W =
[[115 134 123 127 137 124 140 112 126 126 104]
 [114 137 117 135 132 116 140 113 117 130 110]
 [130 129 119 129 132 116 120 121 125 118 128]
 [127 128 115 135 144 113 139 111 134 127 116]
 [113 135 126 124 139 119 143 109 134 128  99]
 [124 130 119 144 127 113 141 114 130 130 126]
 [123 130 119 144 128 112 141 115 130 130 126]
 [118 132 122 132 134 120 143 114 122 126 105]
 [127 128 118 142 129 115 139 113 131 129 127]]
W[-9][-11]	115
W[-4][10]	126
W[-1]	[127, 128, 118, 142, 129, 115, 139, 113, 131, 129, 127]
W[-3][0]	123
W[8][-10]	128
W[1][-5]	140
W[-2]	[118, 132, 122, 132, 134, 120, 143, 114, 122, 126, 105]
W[-9][-6]	124
W[:, -11]	[115, 114, 130, 127, 113, 124, 123, 118, 127]
W[-2][-10]	132
W[7][7]	114
W[-5][4]	139
W[:, -6]	[124, 116, 116, 113, 119, 113, 112, 120, 115]
W[5][2]	119
W[:, -2]	[126, 130, 118, 127, 128, 130, 130, 126, 129]
W[-3][-6]	112
W[7][-1]	105
W[-5]	[113, 135, 126, 124, 139, 119, 143, 109, 134, 128, 99]
W[8][-1]	127
W[8][-6]	115
W[-5][-5]	143
W[5]	[124, 130, 119, 144, 127, 113, 141, 114, 130, 130, 126]
W[:, -1]	[104, 110, 128, 116, 99, 126, 126, 105, 127]
W[-9][-5]	140
W[8][-5]	139
W[-4][-5]	141
W[-4][-10]	130
W[8][2]	118
W[2][7]	121
W[8][7]	113

data = [[131, 137, 141, 128, 127, 121, 127, 135, 125, 138, 138, 117], [126, 129, 126, 139, 120, 127, 118, 135, 125, 120, 123, 115], [112, 104, 121, 126, 122, 147, 125, 107, 140, 128, 111, 142]]
data[0][0]	131
data[0][4]	127
data[0][6]	127
data[0][5]	121
data[1][4]	120
data[2][9]	128
data[1]	[126, 129, 126, 139, 120, 127, 118, 135, 125, 120, 123, 115]
data[1][0]	126
data[1][5]	127
data[2]	[112, 104, 121, 126, 122, 147, 125, 107, 140, 128, 111, 142]
data[:, 11]	[117, 115, 142]
data[1][3]	139
data[:, 1]	[137, 129, 104]
data[:, 2]	[141, 126, 121]
data[:, 0]	[131, 126, 112]
data[:, 8]	[125, 125, 140]

grid =
[[140 106 145 114]
 [140 122 140 135]
 [124 136 114 122]]
Indices start at 0.
(0, 0) -> 140
(2, 2) -> 114
(2, 1) -> 136
(2, 0) -> 124
(2, 3) -> 122
(1, 3) -> 135

A =
[[127 105 114 114 124 115 135 109]
 [120 122 135 130 126 125 116 132]
 [119 118 140 136 130 108 139 110]
 [112 127 127 131 130 129 113 137]
 [122 126 112 128 130 124 131 127]
 [136 121 128 112 118 119 142 121]
 [140 138 117 131 141 134 141 135]
 [151 111 148 111 112 141 146 107]
 [144 138 117 143 144 138 141 144]
 [146 137 116 142 144 131 151 137]
 [138 120 129 123 128 123 118 122]
 [113 131 132 150 127 129 135 114]
 [118 124 119 144 116 124 139 117]]
A[-13, 0] = 127
A[7, 1] = 111
A[-6, -6] = 148
A[-10, 5] = 129
A[11] = [113, 131, 132, 150, 127, 129, 135, 114]
A[-1, 0] = 118
A[-6, 0] = 151
A[6, 1] = 138
A[6, -8] = 140
A[-2, 3] = 150
A[-5, 3] = 143
A[11, -6] = 132
A[:, 3] = [114, 130, 136, 131, 128, 112, 131, 111, 143, 142, 123, 150, 144]
A[-1, 2] = 119
A[-3, -6] = 129
A[1, 1] = 122
A[5] = [136, 121, 128, 112, 118, 119, 142, 121]
A[-13, 1] = 105
A[-11, -2] = 139
A[:, 1] = [105, 122, 118, 127, 126, 121, 138, 111, 138, 137, 120, 131, 124]
A[:, -6] = [114, 135, 140, 127, 112, 128, 117, 148, 117, 116, 129, 132, 119]
A[1, 4] = 126
A[:, -4] = [124, 126, 130, 130, 130, 118, 141, 112, 144, 144, 128, 127, 116]
A[12, -2] = 139
A[-13, -4] = 124
A[3, 2] = 127
A[:, -1] = [109, 132, 110, 137, 127, 121, 135, 107, 144, 137, 122, 114, 117]
A[12, 3] = 144
A[4] = [122, 126, 112, 128, 130, 124, 131, 127]
A[8, 5] = 138
A[8, 2] = 117
A[0] = [127, 105, 114, 114, 124, 115, 135, 109]
A[7] = [151, 111, 148, 111, 112, 141, 146, 107]
A[5, 6] = 142
A[-8, -7] = 121
A[-12, -3] = 125

X = [[136, 121, 134, 141, 132, 114, 140, 131, 140, 119, 133, 128], [115, 121, 123, 115, 132, 120, 121, 112, 124, 130, 124, 121], [140, 118, 151, 129, 123, 125, 145, 132, 135, 134, 114, 131], [122, 107, 152, 109, 106, 141, 115, 123, 108, 138, 116, 125], [132, 139, 121, 126, 124, 130, 122, 137, 122, 113, 138, 124], [130, 136, 134, 125, 128, 136, 123, 128, 134, 129, 134, 134], [135, 136, 114, 123, 127, 127, 123, 129, 121, 124, 128, 128], [135, 130, 126, 128, 116, 136, 117, 134, 123, 122, 133, 129], [124, 122, 124, 123, 140, 115, 123, 121, 139, 125, 137, 125], [138, 130, 127, 125, 126, 115, 131, 134, 129, 130, 129, 127], [127, 150, 118, 120, 132, 135, 119, 129, 128, 126, 127, 131], [129, 132, 115, 127, 129, 130, 119, 124, 134, 127, 124, 133], [124, 110, 126, 117, 130, 127, 117, 115, 127, 136, 133, 124], [140, 122, 126, 125, 111, 135, 116, 126, 122, 116, 131, 123]]
X[-14][-12]: 136
X[8]: [124, 122, 124, 123, 140, 115, 123, 121, 139, 125, 137, 125]
X[12][-11]: 110
X[9][1]: 130
X[:, 5]: [114, 120, 125, 141, 130, 136, 127, 136, 115, 115, 135, 130, 127, 135]
X[1][6]: 121
X[-11][-6]: 115
X[-11][-1]: 125
X[-13][9]: 130
X[4]: [132, 139, 121, 126, 124, 130, 122, 137, 122, 113, 138, 124]
X[4][6]: 122
X[-7]: [135, 130, 126, 128, 116, 136, 117, 134, 123, 122, 133, 129]
X[1][3]: 115
X[9][-8]: 126
X[1][10]: 124
X[-5][-12]: 138
X[6][10]: 128
X[-2][3]: 117
X[6][6]: 123
X[-6][-9]: 123
X[-4][-12]: 127
X[10][-3]: 126
X[2][6]: 145
X[-7][-9]: 128
X[9][9]: 130
X[13][-12]: 140
X[13]: [140, 122, 126, 125, 111, 135, 116, 126, 122, 116, 131, 123]
X[9]: [138, 130, 127, 125, 126, 115, 131, 134, 129, 130, 129, 127]
X[2][-11]: 118
X[10][10]: 127
X[-2][-4]: 127
X[2][0]: 140
X[12][0]: 124
X[9][3]: 125
X[-6][9]: 125
X[:, -10]: [134, 123, 151, 152, 121, 134, 114, 126, 124, 127, 118, 115, 126, 126]
X[9][-6]: 131
X[-6][5]: 115
